4  4  4  4  4  4  3  4  4
2  4  4  3  5  4  3  5  6
5  3  5  2  4  4  3  5  4
7  5  4  6  4  4  5  3  2
2  4  5  4  4  4  5  5  6
4  5  4  5  4  4  5  4  4
4  4  5  4  4  4  4  4  5
out 4

584  382  441  673  588  256  723
543  531  592  619  399  105  826
197  675  671  239  191  379  523
266  604  536  216  312  588  269
452  661  696  564  320  131  816
198  659  637  155  202  491  375
228  572  536  160  260  572  321
out 584

6443  3235  4030  9250  4628  5128  4020  3777  6839  8361  4079
3905  7521  5965  2294  5691  6175  6312  7293  3779  2433  6600
7917  8209  4347  3035  4812  4300  6141  8376  7472  3375  8349
6502  2700  4732  4303  4718  5027  4023  2592  6848  4411  2579
3985  3886  6742  7681  5637  5802  5536  3899  4022  7874  3787
out 6443

-311   322   -98   511    67   157   519    79   718   117
-316   319    80   463  -159  -199   296   309   610   -46
 292   730  -252   383  -133   222   131   425   570   166
-530   124   231    41   -74    48   241   296  -146  -233
 267  -123   107    55   522   -19  -311  -218   154   664
 642   350   367   552   232   122  -229   130   447  -286
out -311

  4  -19   -1   -8   13   -7   -2   11   10   29
-37    6    8   -3   40   36   40   18    3   16
  3    2   10   -4   33    1   -2   -8   31   -2
 31   21   -3   19  -15    3   -1    6    6    2
-10   19    0   28   -7   41   16   31  -18  -14
 23    5   34   28   15   17   -8   30   29   10
 -2  -11   37   -3   27   -5   -2  -10   33  -11
out 4
---
(-43, -75, 45, -38, -23) -75
(38, 53, -11, -19, 24, -76, 62) -19
((61, 29, 3, 69, -24), (-13, -51, -36, -66, -33)) -51
(-38, 43, -69, -51, -7) 43
(-58, -15, -6, 8) -58
(-64, 41, 13, -6) -64
(27, -3, 45, -14, -37, -77) 45
(-40, 59, -53, -43) -40
((66, 62, 26, -46), (-44, 71, 49, 3)) -44
---
array([[  42,  207,   46,   -4,   67,  570, -523,  215],
       [  43,  208,   45,   18,   68,  531, -543,  223],
       [  41,  207,   46,  -24,   67,  617, -503,  209],
       [  46,  208,   46,   41,   68,  489, -556,  229],
       [  55,  203,   46,  135,   70,  298, -613,  253]]) >> 46

array([[6006, 5437, 6109, 7182, 7103, 6576, 4735],
       [6178, 8211, 4372, 4746, 7026, 6434, 6710],
       [8058, 6074, 8006, 6258, 6448, 5935, 6928],
       [5881, 5576, 4995, 5411, 5299, 7197, 5514],
       [5988, 5591, 5788, 5912, 5597, 6107, 7316],
       [3565, 6423, 7430, 5954, 5814, 1268, 5958],
       [6205, 6293, 5985, 6876, 3078, 6535, 6633],
       [4949, 5173, 4929, 8053, 6603, 5664, 5034],
       [3993, 5490, 6954, 4351, 5745, 2931, 6836],
       [5185, 5838, 5414, 7211, 3994, 6291, 5014],
       [7036, 4796, 5015, 3998, 6370, 6920, 4927]]) >> 5015

array([[  6,   4, -31, -37,  22, -25,  -1, -14],
       [  1,   1, -18,   9, -36, -42, -17,  16],
       [  5, -30,  10,  -2, -44, -15,  -4,  26],
       [-29,   0,   8, -11, -28,  23, -32, -20],
       [-23, -25, -28, -13,  -2,   7,  12, -45]]) >> -28

array([[7, 4, 4, 5, 5, 5, 3, 5, 3, 6, 5, 3, 5],
       [3, 4, 4, 5, 6, 5, 7, 5, 3, 6, 4, 5, 5],
       [6, 5, 4, 5, 4, 4, 4, 4, 2, 5, 4, 5, 4],
       [4, 4, 5, 5, 5, 4, 3, 5, 4, 5, 5, 5, 3],
       [5, 4, 4, 5, 3, 5, 4, 4, 5, 4, 4, 5, 7],
       [3, 5, 6, 4, 4, 5, 7, 5, 5, 5, 4, 5, 4],
       [6, 5, 4, 4, 6, 5, 3, 5, 3, 4, 5, 5, 7],
       [5, 6, 5, 5, 5, 5, 5, 4, 5, 4, 4, 5, 2],
       [4, 4, 5, 4, 4, 5, 5, 5, 6, 4, 5, 6, 7],
       [2, 5, 5, 4, 2, 5, 7, 4, 6, 6, 4, 4, 5],
       [3, 4, 4, 5, 5, 5, 4, 4, 4, 4, 5, 5, 5]]) >> 4

array([[4, 4, 6, 6, 2, 3, 2],
       [5, 3, 5, 7, 3, 3, 5],
       [4, 4, 4, 3, 3, 3, 4],
       [5, 7, 5, 4, 3, 4, 3],
       [6, 5, 2, 4, 5, 7, 2],
       [4, 3, 4, 5, 4, 5, 6],
       [5, 4, 7, 7, 2, 3, 2],
       [6, 4, 6, 4, 6, 6, 4],
       [6, 3, 6, 4, 6, 7, 4],
       [4, 5, 5, 6, 6, 3, 5],
       [3, 5, 5, 4, 7, 4, 5]]) >> 5

array([[3, 6, 5, 5, 6, 4, 7, 4, 5],
       [6, 3, 6, 6, 4, 5, 5, 7, 6],
       [5, 5, 4, 5, 5, 5, 4, 4, 5],
       [5, 7, 6, 3, 6, 5, 5, 5, 4],
       [5, 5, 6, 5, 4, 5, 5, 7, 4],
       [4, 5, 5, 5, 4, 4, 6, 5, 5],
       [7, 5, 5, 5, 5, 5, 3, 6, 6],
       [4, 5, 3, 5, 7, 5, 5, 2, 6],
       [5, 6, 6, 4, 5, 5, 6, 6, 4]]) >> 6
---
-3	-23	-2	16	-32	-20	-5
31	-17	33	-14	22	21	4
17	30	-48	-22	8	61	-32
Answer: -2

45	1	-6	-2	74	-67	-24 Answer: -6

75	15	34	2	5
62	3	22	2	7
Answer: 34

-22	-41	21	30	-4
65	-37	-21	-10	56
3	50	-26	9	48
Answer: 21

-8	59	25	-17	18	-18 Answer: 25

-68	-33	43	-60	54	58
26	-20	-18	-21	18	6
37	-1	-45	24	-34	-12
Answer: 43
---
[-57 -39  55  46 -71  76  15] → -71
[ 62 -17  12  -1  33 -10   4] → 33
[-34 -40  52 -54  60  19 -64] → 60
[-14  -2 -71  29 -61  10  -6] → -61
[ 74 -23  29  17 -57  27   2] → -57
[-48  35 -57 -11  23  48 -54] → 23
---
[[-0.020 -0.054 -0.053 -0.021  0.058  0.036 -0.023]
 [ 0.044  0.054 -0.001 -0.005  0.041  0.160 -0.141]] result: -0.020

[[ 1.2 -1.8 -1.0 -1.2  2.3 -2.0 -1.2]
 [-1.3 -1.6  0.1 -2.0  0.8 -2.0 -1.3]
 [-1.7 -1.9 -1.9 -0.2 -2.0 -0.2  0.5]] result: -1.3

[[-174.9  106.6 -179.7  -73.9   52.2]
 [-170.8  122.8 -155.2  114.0 -113.0]] result: -174.9

[[ -98.2 -161.7   64.9  -25.7  -42.9 -109.7]
 [ -56.9  136.2   85.6    2.3 -139.1  111.7]
 [ 170.2   69.1  -81.8  126.3 -110.8   79.5]] result: -56.9

[[-0.30  1.35 -0.07 -1.39]
 [-0.24  1.37 -0.15 -1.34]] result: -0.30

[[  42.7  -82.9  -25.9 -188.1 -197.9]
 [-193.5 -102.4  -43.4   28.0  123.5]] result: 42.7

[[  0.495 -20.311  -0.805  12.400]
 [ 14.640   0.512   1.040  -4.979]] result: 0.495

[[ 0.00 -0.19 -0.16  0.11 -0.09]
 [ 0.08  0.05  0.00  0.11 -0.10]] result: 0.00
---
[  6   7 -61 -10] yields -61

[[ -2  -1   1   3   5 -14]
 [ -6 -12   1  -8  -4  -9]
 [-75   4   9   1  42  32]] yields 5

[[-43  16  31  20  -9]
 [-56 -34  63   9 -20]
 [-11 -43   4   1 -41]] yields 20

[  4  35  14 -23  10 -60   8] yields -60

[[ -9  36  10  20 -39 -29 -46]
 [-30  24  34 -58   0 -17  -7]
 [-15  15  25  -1  -1   7  44]] yields -29

[[ 35 -65   5  51 -16  57]
 [-11 -19  29 -11  12   4]
 [-27  14  12  -7 -25 -28]] yields -16

[-39  33  -2 -78] yields -2

[[-58 -14  35  78]
 [-34   2  65 -48]
 [  7  13 -28  32]] yields 35

[-64  -1  75 -14] yields 75

[-57 -21 -17 -27] yields -17
---
[[-73  50 -26  57  -1]
 [-37 -18 -19  14   5]
 [-30  21  -1  14  16]] -> 16

[[ 29 -52   7  38  -7  52   2]
 [ 44 -33 -22  12   7  77 -13]
 [ -1  -2  -1  -1  -1  -1  -2]] -> -2

[[ -6  28 -58 -38  39  -6 -34]
 [-43   6 -12   2   9 -17 -40]
 [  3  -1   4   1   0  -4  -3]] -> -3

[[ 78   5  16 -55  18]
 [-19  21 -10  11 -17]
 [-28  38 -41   0 -10]] -> -10

[[ 30 -62   0   3  58   1 -24]
 [ 15 -23  50   3   1 -34  27]
 [-45  -1 -22   3  32 -16 -18]] -> -18

[[ 44  33 -24 -55  60]
 [ -2  34   4 -18  42]
 [ 50  31 -34 -53 -57]] -> -57

[[-52  63 -71  51]
 [  9 -41 -41  32]
 [ 50 -55 -18  44]] -> 44
---
[[-32  16  18  24]
 [  6   0 -26 -19]
 [ 70  18 -60 -33]] out 6

[[-65 -43   0   5  14   4 -31]
 [ -6 -34  -6 -18   9   0  -5]] out -6

[[-24 -26  12 -57]
 [-50  26 -40 -36]] out -50

[[ 14 -29 -12  20 -24]
 [-42  22  16 -48  62]] out -42

[[ -2   1  -2   1  -4  -1]
 [-56 -61  52  60  58  -2]] out -56

[[ 55  22 -21   2 -20 -17]
 [ -6  -8 -10   8 -13   4]
 [ 30   2  30  20 -30 -65]] out -6
